These are the activations of a small neural network, seen along a few directions. Each row is one input.
In each table, some parts of the input vary, and every possible input appears once, in random order.
A made-up example of a description, with smaller parts first: line(6) and (point or ring(11) or (values(3) and ring(8))).
Shared parts are said once, and a part with two or three values counts as separate values.
In the rows, zero is written as 100.

A family of inputs:
x1: [ 58,  75,  99,  84,  74,  82,  85,  90, 114, 134, 112]
x2: [ 77, 105,  98, 100,  78,  87, 104, 121,  88, 133,  81]
x3: [100, 118, 112, 109, 119, 125,  90,  82, 104,  98, 103]
x4: [101, 110,  79,  83, 104, 102,  85,  83, 136, 105, 131]
x5: [ 97, 111,  71,  85, 100, 109, 118,  75, 136, 118, 119]
x6: [108, 111, 103, 127, 122, 127,  94, 116,  76,  88, 104]
x7: [ 89, 113, 128, 114, 111, 137, 104,  91,  83,  90,  98]
x8: [119, 116,  76,  90,  99, 112, 118,  89, 111, 122, 110]
x9: [158,  23,  91,  86, 142,  56, 123, 139,  99,  36,  22]
x10: [ 80, 106,  96,  97,  78,  83,  98, 106,  98, 136,  84]
x11: [ 89, 115,  99,  99,  83,  79,  91,  84,  92, 116,  97]
x12: [ 90, 112,  95,  94,  97, 103,  92, 106,  86, 106, 105]
x13: [ 95, 110,  90, 118,  86,  79,  96, 117,  62, 105,  96]
x14: [ 72, 109, 120, 106, 111, 126, 102,  61, 118,  90, 111]
x15: [ 95, 109, 124, 117,  93, 129,  92,  65, 134,  72, 131]
x16: [ 84,  68,  97, 113,  77,  82,  90, 137,  63, 129, 107]
x17: [ 94, 111,  91,  89,  95,  99,  86,  90,  97, 108, 107]
x18: [ 80, 114, 107, 104, 119, 121,  93,  67, 127,  95, 113]
x19: [115, 111, 127, 121,  91, 135,  89,  80, 112,  74, 123]
x20: [125, 112,  72, 112, 105, 111, 125, 123,  83, 114, 110]
x21: [131,  57, 115,  55, 133,  22, 147,  94, 155,  47,  48]
x22: [130, 108,  74, 107, 106, 107,  87, 129,  83,  98, 123]
x23: [ 91, 112, 124, 110, 110, 132,  99,  76,  94,  93, 102]
x24: [113, 112, 131, 124,  92, 140,  93,  95, 102,  71, 121]
x25: [151,  39, 110,  67, 138,  46, 136, 123, 118,  39,  28]
x26: [120, 116,  88,  92, 105, 110,  88, 113, 102, 108, 121]
x27: [ 86, 116, 101, 102,  82,  83,  96,  98,  80, 113,  94]
x28: [122, 104, 119, 136,  92, 142,  91, 112,  82,  63, 119]
x29: [ 98, 105, 115, 126, 111, 137, 103, 109,  63,  82,  98]
x30: [ 85,  99,  88, 116,  83,  84, 103, 142,  71, 126,  83]
x31: [ 73, 108,  87,  83,  95,  98,  86,  76, 119, 104, 113]
x32: [ 68, 110,  94,  93,  81,  77,  92,  68, 116, 110, 105]
x33: [122, 114,  84,  88, 104, 106,  83,  98, 113, 109, 124]
x34: [117, 118,  80,  95, 100, 116, 125, 105, 101, 122, 108]
x35: [ 97, 120, 116, 113, 121, 129,  95,  98,  93,  96, 100]
x36: [ 59, 101,  91,  89,  79,  82,  99,  89, 122, 130,  94]
x37: [ 79,  76, 103,  92,  72,  82,  85, 103,  91, 138, 107]
x38: [ 76,  75, 106,  97,  73,  85,  91, 119,  80, 137, 105]
x39: [100, 105,  84, 108, 101,  99,  92, 125,  67,  99, 108]
x40: [155,  45, 113,  63, 137,  37, 132, 108, 127,  46,  34]
Question: Describe the family of inputs behind these rows.
Answer: line(4) and (point or line(9))
Question: The inputs of x16 and x37 match in every part but the line(4) part. If x22 is changed in the same way as x16 into x37, which row does it become?
Answer: x33
Question: Change only the line(9) part in x34. List by row number the other rows that result.
Answer: x2, x7, x12, x24, x26, x27, x35, x38

A family of inputs:
x41: [110, 115, 104,  92, 123, 119, 123,  76, 125,  94,  90]
x42: [116,  70, 111, 115, 102, 111, 108, 131,  74,  93,  91]
x43: [ 99,  79,  97,  81,  83,  66,  84,  95, 122, 102, 103]
x44: [ 65, 159, 106, 154,  63, 187,  61,  95,  53, 134, 167]
x45: [103,  96,  75,  92, 102,  80, 110, 124,  84, 122,  81]
x46: [116,  95,  83,  85, 103,  92, 109, 116, 105, 109, 101]
x47: [ 71,  81,  94,  89,  86,  64,  97, 109,  92, 123,  76]
x48: [ 82, 102, 122,  89, 109, 105, 112,  62, 133,  94,  86]
x49: [133,  84, 104, 111, 104, 101,  86, 123,  88,  73, 106]
x50: [118, 112,  92,  89, 119, 107, 110,  81, 130,  81, 105]
x51: [ 73, 105,  94,  87,  87,  54,  94,  99,  85, 115,  76]
x52: [ 60, 170,  78, 125,  68, 162,  71,  82,  84, 164, 175]
x53: [128,  95, 109, 111, 114, 109,  91, 104,  96,  61, 106]
x54: [ 27, 149, 103, 123,  54, 143,  59,  64,  95, 170, 171]
x55: [ 95,  89, 101,  82,  94,  75,  90,  75, 130,  89, 104]
x56: [111,  83, 109, 121, 101, 105, 112, 133,  71,  93,  83]
x57: [118, 102, 124, 113, 125, 127, 103,  89, 102,  55,  97]
x58: [113, 111,  97,  89, 123, 111, 114,  78, 126,  82, 101]
x59: [121,  84, 110, 110, 105, 109,  97, 127,  80,  81,  97]
x60: [ 82,  65, 103,  86,  82,  77, 108, 103, 107, 121,  90]
x61: [ 76,  79, 102,  92,  81,  72, 111, 105, 104, 121,  82]
x62: [ 86,  80, 102,  81,  87,  74,  96, 101, 114, 110,  95]
x63: [122, 103, 119, 113, 122, 124, 100,  92, 106,  54, 102]
x64: [112,  79,  83,  89,  99,  94, 120, 118, 100, 120,  95]
x65: [109, 112, 103, 116, 105,  84,  94, 128,  51,  87,  77]
x66: [105, 119,  76,  90, 102,  69, 105, 114,  78, 114,  81]
x67: [114, 107, 131, 117, 126, 134, 114,  87, 101,  68,  86]
x68: [106,  93,  82,  95,  99,  88, 123, 121,  97, 120,  87]
x69: [106,  88, 101, 119, 105,  97,  98, 138,  57,  95,  77]
x70: [ 85,  99, 117,  86, 108,  94, 103,  62, 135,  83,  96]
x71: [128,  93,  76,  85, 101,  84,  97, 111, 114, 102, 108]
x72: [ 88,  99, 111,  85, 105,  90,  98,  65, 140,  81, 100]
x73: [123, 103,  81,  85, 111,  92, 102,  92, 121,  89, 108]
Question: The inputs of x59 and x62 match in every part but one. If x65 is changed in the same way as x59 into x62, which row does it become?
Answer: x51
Question: Describe the family of inputs behind these rows.
Answer: values(3) and (point or line(10))
Question: Change only the values(3) part in x43. List by row number the other rows that result.
Answer: x49, x71
Question: Change only the values(3) part in x68. List by row number the other rows that result.
Answer: x56, x61

A family of inputs:
x74: [111, 101, 102,  98,  99, 102,  85,  92,  98,  90, 116]
x75: [ 88, 116,  85,  96, 103, 107, 111,  85, 115, 116, 108]
x76: [104, 103, 122, 112, 100, 106, 115,  94, 105,  82,  92]
x77: [ 93, 115,  94,  95,  95, 108, 103, 101, 100, 130, 104]
x78: [ 79, 107, 110,  99,  88, 104,  94,  93, 101, 123,  97]
x79: [ 94, 100,  84,  95,  96, 110, 102,  93, 117, 114, 119]
x80: [ 79,  89, 100, 113,  78,  99,  91, 112,  80, 118, 104]
x81: [137,  51,  85,  64, 121,  46, 133, 124, 116,  78,  45]
x82: [115,  94,  98,  97, 104, 114, 102,  98, 100, 102, 112]
x83: [ 90, 107,  88,  94,  91,  98,  84,  87, 114, 102, 122]
x84: [109, 109,  96, 104, 126, 119, 109, 105,  95,  91,  90]
x85: [133,  57,  90,  72, 121,  27, 115, 116, 114,  70,  47]
x86: [126,  95, 101, 107,  99, 114, 112, 109, 106,  88, 107]
x87: [115,  93,  93, 104, 121, 120, 100, 112,  97,  88, 102]
x88: [105, 117, 104,  97, 103, 101,  94,  85,  96,  92, 103]
x89: [ 88, 113,  86, 107,  90, 101, 107, 113,  75, 129,  99]
x90: [ 73, 108, 103, 100,  97, 103, 104,  77, 115, 108, 103]
x91: [106, 115, 101, 104, 121, 108,  91,  98,  92,  80,  93]
x92: [ 74, 104, 102, 111,  82,  99,  98, 104,  75, 121,  91]
x93: [116, 118, 108, 108,  99, 100, 104,  95, 102,  79,  98]
x94: [ 94, 107,  96,  96,  86,  96,  79, 103, 103, 116, 120]
x95: [ 93,  98,  86, 108,  86, 102, 101, 121,  80, 126, 112]
x96: [119,  45, 110,  68, 119,  39, 128, 119, 116,  70,  43]
x97: [ 79,  92, 100,  99,  90, 105,  94,  84, 117, 106, 113]
x98: [ 98, 100,  92,  96,  91, 108,  95, 109, 104, 128, 117]
x99: [120, 111, 103, 109, 104, 112, 122, 101, 105,  90,  95]
x100: [100,  86, 116, 101,  98, 110,  94,  91, 100,  93, 107]
x101: [ 83, 123,  90,  95,  97,  95,  94,  79, 112, 105, 111]
x102: [111, 100,  98, 106, 117, 108,  83, 105,  95,  77, 105]
x103: [ 83, 120,  90, 108,  84,  89,  91, 108,  73, 118, 102]
x104: [ 84,  91, 108, 100,  84, 105,  86, 101, 105, 120, 109]
x105: [110,  87, 120, 111,  94, 109, 105, 102, 107,  79, 103]
x106: [ 89, 122,  98,  95,  90,  96,  86,  96,  99, 119, 107]
x107: [ 99,  85, 112, 108, 117, 115,  93, 103,  97,  80,  97]
x108: [ 93, 101, 115, 107, 121, 114, 102,  97,  95,  83,  86]
x109: [ 93, 102, 118, 102, 104, 108, 104,  83,  99,  96,  96]
x110: [122, 102, 105, 108,  93, 102,  95, 103, 104,  76, 110]
x111: [109, 110, 100,  98, 109, 112, 112,  91,  99, 104, 101]
x112: [ 88, 105,  89, 109,  80,  89,  83, 115,  77, 114, 115]
Question: Describe the family of inputs behind these rows.
Answer: values(3) and (point or (values(2) and line(6)))
Question: The inputs of x90 and x101 match in every part but the values(3) part. If x100 is changed in the same way as x90 into x101, which row does it become?
Answer: x74
Question: Change only the values(2) part in x86. List by row number the other rows that result.
Answer: x99
Question: Change only the values(2) part in x108. List by row number the other rows that result.
Answer: x107
Question: Change only the line(6) part in x74. List by row number the other rows that result.
Answer: x83, x94, x102, x110, x112

A family of inputs:
x113: [ 69, 101, 105, 102,  73, 116,  83,  83, 121, 125, 135]
x114: [104, 119, 106, 114, 124, 141,  97,  80, 105,  68, 114]
x115: [ 97,  95,  69, 102,  87,  65,  98, 118,  83, 119, 101]
x116: [104,  80, 129, 116,  92,  90, 108, 125,  65,  69,  75]
x117: [ 85, 121,  89, 109,  84, 112,  98,  73, 113, 115, 133]
x118: [106, 115, 135, 126, 114, 133,  84,  83, 104,  70, 105]
x119: [114, 124, 102, 105, 123, 140,  89,  78, 108,  72, 119]
x120: [ 47, 125, 105, 100,  80, 112, 106,  73, 112, 141, 106]
x121: [126,  79,  97, 111, 122, 114, 121, 125,  80,  76,  84]
x122: [145,  25, 109,  32, 147,   6, 147,  80, 180,  30,  18]
x123: [ 56, 101,  84,  92,  85,  62, 103, 115,  79, 148,  67]
x124: [124,  79, 124, 122, 107, 106, 103, 127,  79,  70,  70]
x125: [ 87, 110, 140, 124, 101, 124,  92,  82,  94,  71, 108]
x126: [138, 105,  82,  92, 117,  94, 118, 131,  92, 111, 101]
x127: [ 77,  84,  98,  85,  76,  63,  83, 111,  70, 134,  86]
x128: [ 65, 103, 117,  98,  79, 114,  86,  68, 105, 132, 122]
x129: [141,  87,  91, 105, 123, 115, 114, 123,  84,  85,  87]
x130: [ 74,  71,  85,  92,  77,  68,  77, 131,  92, 126, 104]
x131: [105, 134,  78,  93,  86, 121,  95,  80, 121, 117, 132]
x132: [125, 110,  62,  86,  86,  81, 104, 127,  95, 125, 103]
x133: [110, 134,  93,  95, 116, 125,  95,  85, 115,  98, 131]
Question: Describe the family of inputs behind these rows.
Answer: point or (values(2) and line(10))

A family of inputs:
x134: [ 95,  95,  91,  83,  98,  84, 101,  94, 117, 109, 102]
x135: [ 99,  97,  82, 105,  88,  87, 100, 132,  67, 127,  96]
x136: [103, 100,  93,  86, 100,  86, 103,  93, 114, 104,  96]
x137: [134,  91, 112, 106, 120, 110, 109, 107, 103,  62,  92]
x138: [118,  92, 112, 101, 118, 106, 109,  96, 102,  71,  88]
x139: [125,  91, 108, 106, 120, 108, 103, 106, 100,  68,  91]
x140: [100,  96, 100,  90, 106,  94, 109,  88, 118,  98,  93]
x141: [ 88,  93,  95, 101,  87,  88,  97, 117,  83, 118,  91]
x142: [105, 100, 106,  98, 112,  97, 109,  96, 106,  84,  88]
x143: [ 82,  90, 105,  95,  87,  81,  96,  99,  99, 113,  95]
x144: [ 92,  93,  93,  93,  91,  84,  99,  98, 105, 107, 100]
x145: [ 60, 163, 104, 137,  73, 175,  67,  73,  84, 138, 170]
Question: Describe the family of inputs behind these rows.
Answer: point or line(11)
